These are the activations of a small neural network, seen along a few directions. Each row is one input.
In each table, some parts of the input vary, and every possible input appears once, in random order.
A made-up example of a description, with smaller parts first: one of 3 separate values, together with either a single point or one of 11 places along a line or (one of 4 places along a line, together with one of 5 places around a ring).
Shared parts are said once, and a part with two or three values counts as separate values.

Other details of the inputs vary at random and push rows far along two fixed directions, the same in every table; ignore that.

Table:
R1: [ 13  50   4  -8  -8  29  -8 -23  12  18   5 -15]
R2: [ -1 -33  -9 -41 -16  13 -16  11 -41 -37  -8  15]
R3: [ 13  -5 -13 -26 -10  22 -10  -1 -24 -15 -14   0]
R4: [ 17   3  -3 -27  -5  12 -18  -2 -18   2  -5   9]
R5: [-29  44  37  45   4 -14  31 -21  53  48  24  -8]
R6: [-30   6  44  34  -9 -38  22 -23  42  23  11  -3]
R7: [ 32  27 -22   1  14  12 -10  -8   8  15  -6  -8]
R8: [ 24 -13 -22 -21  10   1 -15  12 -15  -8 -10  -5]
R9: [ 32  22  -6 -19   3  15  -1 -14  -6  11  -5  -6]
R10: [ 34  27 -23   3  19  21 -11  -9   4  11  -1  -8]
R11: [ 25  38 -20   7  10  27  -5 -10   7  14  -6 -15]
R12: [ 23  20 -22  -9   4  28 -10   3  -3   3  -9 -24]
R13: [ 29  34 -19  10  18  25  -7 -11   7  13   0 -12]
R14: [ 11   0  -6 -29 -10  21 -17   0 -25 -10  -6   5]
R15: [-22  26  32  50  -8 -11  29 -26  44  37  -5 -21]
R16: [-57 -56  24  34 -13 -40  23  19  16 -21   2  -1]
R17: [ -3 -56 -17 -29   1  -5  -8  26 -43 -48 -13   7]
R18: [-52 -18  33  24  -5 -32  31  -1  18  -1  21  13]
R19: [ 11 -38 -20 -31   7  -1 -22  28 -34 -35 -12  16]
R20: [ 14 -33 -24 -24  10  -3 -12  13 -35 -32 -10  16]
R21: [ 39  33  -8 -16   2  16  -2 -18   6  20  -4 -10]
R22: [  6 -35 -21 -29   1   9 -19  29 -36 -42 -12  12]
R23: [ 27  43  -3  -5   0  27   6 -21   7  20  -4 -19]
R24: [ -2 -57 -14 -31   1 -11 -20  32 -38 -38  -6  19]
R25: [ 18  45  -9  -9   5  27  -6 -12  -1  25   8   6]
R26: [ 20  46   7 -14  -2  24 -13 -21   3  19   4  -7]
R27: [-16 -44 -15 -38 -10  -1  -4  16 -46 -45   5  33]
R28: [ 12   0 -14 -26   1   5 -10   3 -18  -2   6  24]
R29: [-44 -60  24  32  -1 -58  20  18  17 -20  -3  11]
R30: [ -1 -56 -23 -20   6  -1  -6  17 -42 -55  -6  19]
R31: [-45 -54  37  30 -11 -53  30  -3  10  -8  -7  11]
R32: [ 25  41 -13   3   4  16 -20   4  14  30  10 -10]
R33: [ 23  37 -13   0   5  20 -20   7   5  25   9  -8]
R34: [  8  10   1 -29  -8  17 -14  -9 -19 -12   1   4]
R35: [  6 -42 -30 -23   4  10  -9  15 -37 -50  -5  12]
R36: [ 22  43   7 -14  -1  17 -14 -21   7  22   5  -5]
R37: [ 23  22 -15  -8   6  24 -22   9  -3  13  -2 -11]
R38: [ 19  42 -16   0  -1  31 -19   7   4  19   8 -14]
R39: [-24  41  35  44   4 -21  28 -21  61  52  24  -5]
R40: [-43 -33  22  36  -7 -31  18  13  20  -5   2  -6]
R41: [ 14 -29  -7 -38  -2   4   0   4 -41 -32  -8  12]
R42: [-42 -37  17  32  -7 -29  20  15  18 -20  -4  -3]
R43: [-36  44  33  46  -3  -9  32 -21  56  42  25 -13]
R44: [-21  27  39  48  -9 -26  21 -25  56  49   5 -13]
R45: [-59 -49  23  34 -17 -40  23  21  11 -21  12   5]
R46: [ 31  33 -14   1  14  17 -10  -4  10  27  -7 -23]
R47: [ 29  31 -15  -2  13  23 -10  -1   2  18  -8 -23]
R48: [ 21  20 -26  -5   5  26  -7  -3  -5  -4  -7 -11]
R49: [ 29  35 -14   1   7  17 -20   2  18  30  -1 -16]
R50: [-36 -35  33  28  -9 -35  27  -7   9  -3  -8   4]
R51: [  0 -53 -20 -25   7  -9  -7  19 -45 -49 -10  21]
R52: [ 13   7 -15 -14   1  16 -21  18 -19  -3   7   2]
R53: [ 13  34 -14 -15   0  27  -6  -8  -9  12   7   8]
R54: [-33  11  29  41  -1 -29  29 -16  36  31  14   7]
R55: [ -9 -47  -6 -49   1 -10  -9  22 -45 -41  11  40]
R56: [-37 -59  16  39   6 -55  28   3  17 -21   3  11]
R57: [-43 -55  35  29 -12 -56  29  -4  15  -7  -7  11]
R58: [-43 -26  40  30 -12 -35  24  -7  17   5   1   5]
R59: [ 24  42  -5  -5  -4  29   7 -21  10  17  -4 -22]
R60: [ 29  36 -16  -2  12  28 -19   5   5  14  -8 -13]
Description of these inputs: one of 5 places along a line, together with either one of 2 separate values or one of 4 places along a line or one of 6 places along a line.
- Changing only the place on the line of 5 turns R43 into R55. The same change can be made to R1. Which row results? => R36
- Changing only the place on the line of 5 turns R44 into R58. The same change can be made to R8. Which row results? => R47
- Start at R33 and move only the place on the line of 6, one step at a time. The first step leads to R24. Which rows follow, in order? => R19, R46, R20, R10
- Start at R45 and move only the place on the line of 5, one step at a time. The first step leads to R38. Which rows follow, in order? => R52, R33, R32
- Which other rows does R55 become when the choice among 2 separate values takes its other values? List them by row number. => R54
- Which other rows agree with R14 in the place on the line of 5? List them by row number. => R11, R15, R17, R18, R22, R23, R30, R34, R38, R40, R53

Table:
R61: [-22  -5  12  31   2 -19  15   0  25   3  10  -7]
R62: [  4 -16  -7 -14   6 -12  -6  13 -12  -8   4  10]
R63: [  7 -13  -8 -18   6  -2 -12  14 -21  -9   1  15]
R64: [-9 -8  8 11  0 -9 11 -9  5 -8 -1 -5]
R65: [-16  -9  22  27  -2 -23  17 -12  21   5  -3 -12]
R66: [ -2 -13  -5  -9  -1   5  -9  16 -11 -10  -4   0]
R67: [ -5 -12   2   8   3 -17  -1   6  10   0   2   3]
R68: [ -4 -19  -7 -13   1  -3   2   6 -21 -13   2  16]
R69: [  3 -18 -16 -19   3  11 -16  15 -28 -28   0  11]
R70: [ 15  48   4  19  -2  18   3 -14  28  37  -5 -28]
R71: [  1 -12  -4  -3  -3   0  -9   5 -10  -7  -5   2]
R72: [ 37  47 -26 -17  10  40 -25  -3  -4  14   0  -3]
R73: [-14 -14  15  20  -6 -17  12  -5  10   0  -4  -5]
R74: [-24  -7  18  32  -5 -17  22 -10  18   2   2  -6]
R75: [-17  -3  21  24  -4 -18  19  -7  22   9  -5 -16]
R76: [-25  -9  12  28  -4 -14  15  -4  14   1   3  -3]
R77: [  7 -12  -8 -20   0   5   2   1 -22 -13   0  13]
R78: [  9 -21 -14 -25  -3   7  -7   4 -28 -26  -7  15]
R79: [  1 -18  -3 -12   1  -4   2  -5 -12 -20  -6   8]
R80: [ 23  44   0  12   1  15  -3 -19  23  34  -6 -15]
R81: [  1 -10  -3  -2   2   1 -12  10  -8  -8  -1   3]
R82: [  2 -12  -3 -10   1  -5  -3   5 -13  -1  -1  11]
R83: [ 41  39 -12 -22  10  27 -13 -15  -2  23  -5 -10]
R84: [  9 -11  -6 -22   5   3   1  -4 -19 -14  -1   9]
R85: [ 14 -19 -17 -28  -2   7 -20  10 -28 -18  -9  15]
R86: [-22  -4  13  26   5 -26  20   0  22   9  13   1]
R87: [-19  -6  10  18  -7  -8  18  -2   9  -2  -1  -8]
R88: [ 15  47  -2  18   4  17  -3  -4  34  38   4 -27]
R89: [-19  -7   9  24   3 -21  14   0  22   2   8   1]
R90: [ -6 -13  11   4  -2 -15  11  -3   0   3  -2   5]
R91: [ 40  46 -21  -8   9  32 -24  -2   9  23   3 -18]
R92: [ 37  49 -18  -8   9  32 -26  -4   6  26  -3  -8]
R93: [ -2  -6  -5  -8   6  -1  -1   8 -12  -7   6  13]
R94: [  5  58  20 -10 -13  19  -7 -23  17  39  16  -2]
R95: [-23  -7   8  18  -6  -6  13   2   9   0   0  -5]
R96: [-22 -13   8  19  -3 -15  12  -3   9  -2   1   7]
R97: [-10  -3   7   8  -3  -5  13  -4   5  -5  -3 -10]
R98: [  6 -20   1 -13   0  -9  -3  -3 -10 -14 -10   6]
R99: [  2 -15 -16 -22   0  15 -13  19 -26 -24  -2   7]
R100: [  2  -2   1 -56 -16  19 -17   1 -38 -22  14  28]
R101: [-20 -11  11  18  -7 -12   9   5  11   5  -4  -7]
R102: [ -1  -8 -11  -8   1   6  -3  14  -6 -13   3  -2]
- Changing only one part turns R93 into R63. The same change can be made to R97. Which row results? => R75
- Changing only one part turns R71 into R76. The same change can be made to R92. Which row results? => R72
- Describe the family of inputs behind these rows. => one of 2 separate values, together with either a single point or (one of 4 places along a line, together with one of 5 places along a line)
- Which other rows does R70 become when the place on the line of 5 takes its other values? List them by row number. => R66, R75, R88, R101
- Which other rows does R96 become when the choice among 2 separate values takes its other values? List them by row number. => R85

Table:
R103: [ 32  -5 -18 -35  16   7  -1   0 -22 -20  10  16]
R104: [-30  11  23  27  -6  -4  18   1  21  11  13 -13]
R105: [ 24  30 -21  12   7  21  -4  -3  10  22 -13 -16]
R106: [-14   2   0  36  16 -11  30 -24  23   7   1  -7]
R107: [-23   6  23  20  -7 -11  14  -9  17  25   3  10]
R108: [ 15  35  -7  -3  14   9 -15   7   9  24  14  -6]
R109: [-13   1  24  22 -12 -19  10 -18  14  23  -6  -2]
R110: [ 13  -1 -23 -31   5   6 -29  17 -15 -15  14  12]
R111: [-17 -28  12  -5 -13 -21   7   0 -14  -7  -9  20]
R112: [  5  -2 -11 -25  -7  18 -27   1 -21 -12   6  25]
R113: [ 16  28   7  -6  -6  19  -5 -12  12   6  -9 -28]
R114: [ 20  29   7  -4  -5  10 -15 -22   8  18 -16  -5]
R115: [ -4 -36  13  -7   5 -29  -2   8   3 -18  -4   1]
R116: [ 30 -12 -15 -33   6   4 -20  13 -22  -6  -1  -1]
R117: [  9  33  -6  -9   6  19  15 -24   3   2   7 -13]
R118: [ 29 -14 -29 -14   3  18 -19  10 -27 -12 -17  -6]
R119: [ -9 -33   5  -7   2 -29   7  16  -3  -9   2   9]
R120: [-26 -26  15   0  -6 -12  -1   6 -16  -8   5  25]
R121: [-16 -30   5  -8   5 -25   5  20  -3  -8   9  14]
R122: [-21   9   6  47   7  -9  12   5  21  14   1  -8]
R123: [ 14  27   1  -4  -9  20  -1  -9   6  15  -3 -27]
R124: [-22 -28   9  -8 -13 -12  15   9  -9 -19  -3  -2]
R125: [ 20  32   0  -5   3  12   9 -29  -3  11   3  12]
R126: [ -5  -4  12  42   3 -13  10 -10  31   8 -16 -20]
R127: [-27 -27  10  -7 -11  -6  14  14  -8 -18   4   4]
R128: [ 17  33 -20  13  10  26  -4   3  10  22  -6 -10]
R129: [-21 -28  -9  19  -2 -12  -3  17  -4 -28   2  12]
R130: [  4  -1 -15 -29 -11  25 -19  13 -20 -27  11   4]
- Changing only one part turns R116 into R109. The same change can be made to R121. Which row results? => R107
- Describe the family of inputs behind these rows. => one of 4 separate values, together with either a single point or one of 6 places along a line
- Which other rows does R103 become when the choice among 4 separate values takes its other values? List them by row number. => R106, R117, R125
- Which other rows agree with R128 in the choice among 4 separate values? List them by row number. => R105, R106, R118, R122, R126, R129
